Look-ups in named tables: a row name and a column name give one cell, copied from the table.

sobuliz:
	vug	biko	ful	ked
tileva	215	143	220	195
mademu	127	94	132	115
teb	234	205	187	154
lare	43	157	102	160
piz	186	178	69	125
dul	164	174	222	80
nuked	168	122	111	239
zudof	233	72	138	153
lokugiv	129	56	187	169
rora	89	108	53	120
vuviv	64	181	172	238
tokan	137	57	28	89

zudof, ful -> 138
piz, ful -> 69
tokan, vug -> 137
piz, ked -> 125
dul, ked -> 80
tileva, ked -> 195
teb, ked -> 154
tokan, ked -> 89
lokugiv, ked -> 169
rora, ful -> 53
mademu, ked -> 115

vit =
|  | godafeg | gilekif | mirevog | fen | gutedov |
|---|---|---|---|---|---|
| rokul | 8045 | 8591 | 6723 | 4647 | 6971 |
| vidolo | 1096 | 1279 | 3510 | 3803 | 3545 |
| tabi | 5913 | 6214 | 7837 | 2573 | 8148 |
| goreva | 5087 | 6844 | 5789 | 8231 | 6389 |

gutedov of goreva is 6389
mirevog of tabi is 7837
fen of vidolo is 3803
mirevog of rokul is 6723
mirevog of goreva is 5789
godafeg of rokul is 8045
gutedov of vidolo is 3545
godafeg of tabi is 5913
godafeg of goreva is 5087
gutedov of rokul is 6971
godafeg of vidolo is 1096

fesida:
	tikuge	mip	tapus	ded	dek	mab	nek	vosozus	tutabu
tevik	163	123	202	83	124	111	128	124	239
ravar	112	101	118	118	141	165	162	148	163
nav	107	98	112	121	142	168	165	150	157
pizesu	150	121	180	99	120	113	130	131	218
migev	95	94	92	132	144	177	171	157	139
murorib	166	122	207	78	128	115	131	121	244
taviz	144	136	155	145	72	58	98	144	186
tidifir	142	133	152	146	74	63	101	145	183
sug	99	95	98	126	144	176	170	154	146

migev, nek -> 171
ravar, nek -> 162
murorib, tutabu -> 244
taviz, tikuge -> 144
migev, tutabu -> 139
migev, mip -> 94
tevik, nek -> 128
tevik, tapus -> 202
tidifir, tapus -> 152
sug, mab -> 176
migev, tikuge -> 95
tidifir, tutabu -> 183
migev, dek -> 144
pizesu, tikuge -> 150
pizesu, vosozus -> 131
sug, ded -> 126
nav, nek -> 165
Which row has the largest ded? tidifir

Table tokedim
fields: toz, ziled, mulibol, lomubur, lirinu
pamame: [-28.5, -67.7, -44.3, -8.9, -27.3]
ruv: [-19.0, 28.5, 26.2, -56.6, -16.1]
durig: [-23.2, -45.7, -57.8, -11.3, -8.9]
falasuz: [-39.4, -42.0, -36.6, -25.3, -47.9]
muzu: [-27.0, -26.9, -67.4, -17.9, -29.7]
rak: [-35.6, 23.8, 21.6, -61.5, -49.0]
kes: [-26.2, -16.9, -9.5, -34.8, -29.9]
bom: [-35.0, 2.0, -7.4, -46.4, -40.5]
rugi: [-27.8, -51.9, 52.8, -37.1, -24.5]

rak, toz -> -35.6
rugi, lomubur -> -37.1
pamame, toz -> -28.5
pamame, lomubur -> -8.9
durig, lomubur -> -11.3
rugi, ziled -> -51.9

zuve:
	velo	fubod	digut	solug	pedilo	dapesoz	bufot	dus
sureb	46.02	70.42	53.08	60.35	52.07	22.40	57.90	50.48
fet	49.11	56.55	52.53	65.98	56.24	39.83	45.54	52.69
nid	53.50	88.35	40.67	94.02	63.05	65.01	44.35	90.70
dorug	46.41	52.81	40.58	33.84	40.06	57.31	54.72	50.99
pader	47.92	40.74	45.53	45.99	48.43	56.52	45.40	49.85
kot	45.53	30.34	74.25	70.82	82.35	21.91	48.77	51.67

dus of nid = 90.70
bufot of sureb = 57.90
velo of fet = 49.11
dus of kot = 51.67
bufot of nid = 44.35
digut of nid = 40.67
fubod of pader = 40.74
pedilo of sureb = 52.07

zanifov
columns: puzoso, gured, sop
dulu: [453, 427, 275]
berop: [479, 584, 819]
zakap: [293, 726, 434]
fuf: [488, 186, 268]
geva: [462, 519, 401]
nezo: [574, 159, 609]
mis: [520, 408, 516]

mis, sop -> 516
nezo, puzoso -> 574
berop, gured -> 584
fuf, gured -> 186
dulu, gured -> 427
zakap, gured -> 726
berop, sop -> 819
mis, gured -> 408
mis, puzoso -> 520
nezo, sop -> 609
berop, puzoso -> 479
zakap, sop -> 434
fuf, puzoso -> 488
fuf, sop -> 268
geva, sop -> 401
geva, puzoso -> 462

mubereb =
fields: goril, nin, sanunur, kipo
gakesuz: [55, 65, 46, 63]
dotab: [53, 63, 62, 22]
zapip: [37, 39, 78, 3]
nuti: [48, 78, 10, 98]
vekifo: [42, 59, 58, 35]
piziner: [45, 74, 18, 64]
nof: [35, 63, 59, 6]

nof, nin => 63
nuti, goril => 48
gakesuz, nin => 65
gakesuz, kipo => 63
piziner, sanunur => 18
zapip, kipo => 3
dotab, sanunur => 62
zapip, sanunur => 78
Row with the largest nin: nuti

Table nizuzu
fields: rik, pel, gak, dop
pinur: [0.32, 1.44, 0.33, 0.91]
rurus: [-3.04, -1.11, 3.63, 2.87]
dupuvi: [5.52, 4.73, -3.23, -1.24]
suze: [2.34, 1.36, 1.42, 4.49]
sur: [3.42, 3.96, 4.38, 3.61]
pifo: [-0.52, -1.86, 6.93, 2.67]
nep: [-1.54, 5.27, 3.44, -0.26]
livokas: [3.82, 0.34, 8.93, -1.94]
tudubu: [-2.23, 6.79, 1.85, 4.00]
sube: [5.22, 0.43, -6.30, -3.86]
meb: [0.39, -9.89, 2.13, 1.35]
sev: [-1.59, -0.99, -3.20, 4.52]
rul: [3.61, -3.74, 4.42, 7.97]
ruzunul: [7.53, -6.54, -4.87, -0.20]

pel of rul is -3.74
dop of rul is 7.97
dop of livokas is -1.94
gak of meb is 2.13
dop of suze is 4.49
gak of pifo is 6.93
pel of sev is -0.99
Which row has the largest rik? ruzunul

tovu.csv
,ses,vif,bafu,zotidi,fen,mevoro,tib,nuv,zag,bidero
beg,54,22,74,57,52,55,62,48,36,57
guti,54,59,60,38,50,45,54,57,70,51
veru,56,57,62,54,52,46,54,52,43,54
sir,56,55,66,54,53,53,55,57,54,54
gusado,53,64,55,55,55,48,55,58,58,55
vem,54,55,56,54,53,46,55,55,55,55
mis,54,39,58,51,56,52,53,52,61,56
gufu,56,38,52,58,55,50,55,51,49,55

What is the ses of guti in tovu?
54
What is the bidero of veru in tovu?
54
What is the fen of sir in tovu?
53
What is the bidero of vem in tovu?
55
What is the ses of beg in tovu?
54
What is the bafu of mis in tovu?
58
What is the zotidi of vem in tovu?
54
What is the vif of veru in tovu?
57
What is the nuv of veru in tovu?
52

ser
|  | naviri | rok |
|---|---|---|
| gal | 98282 | 48463 |
| lag | 99392 | 21569 |
| pumev | 66319 | 85315 |

naviri of lag is 99392
rok of lag is 21569
rok of pumev is 85315
naviri of pumev is 66319
naviri of gal is 98282
rok of gal is 48463
Which row has the largest naviri? lag

zefo.csv
,movokem,gaf,mure,mes,nikom,satu,fibez,sigivan,nevikep
dazavu,60,177,82,46,76,163,89,173,154
zubev,195,56,205,167,101,144,86,76,62
lem,162,114,161,139,221,79,145,168,20
dipani,81,101,195,19,189,122,96,68,138

dipani, gaf: 101
dazavu, fibez: 89
lem, mure: 161
dipani, movokem: 81
dipani, nikom: 189
lem, nevikep: 20
lem, mes: 139
dipani, satu: 122
zubev, gaf: 56
zubev, mure: 205
lem, nikom: 221
dazavu, nevikep: 154
dipani, nevikep: 138
zubev, satu: 144

Table pifabu
|  | zud | gimigo | sopaka | san |
|---|---|---|---|---|
| guk | 229 | 125 | 154 | 142 |
| kog | 240 | 153 | 151 | 154 |
| lin | 56 | 211 | 132 | 143 |
| gemom | 59 | 224 | 131 | 144 |
| zuge | 104 | 239 | 132 | 156 |
| terim | 79 | 241 | 130 | 149 |
| tulage | 241 | 136 | 154 | 151 |
| golaba | 239 | 152 | 152 | 154 |
| mulago | 115 | 138 | 145 | 137 |
| gopesup | 56 | 209 | 133 | 142 |
| dobop | 164 | 119 | 151 | 139 |

zuge, gimigo -> 239
mulago, gimigo -> 138
terim, sopaka -> 130
tulage, sopaka -> 154
guk, sopaka -> 154
mulago, sopaka -> 145
golaba, zud -> 239
zuge, san -> 156
kog, san -> 154
guk, san -> 142
dobop, gimigo -> 119

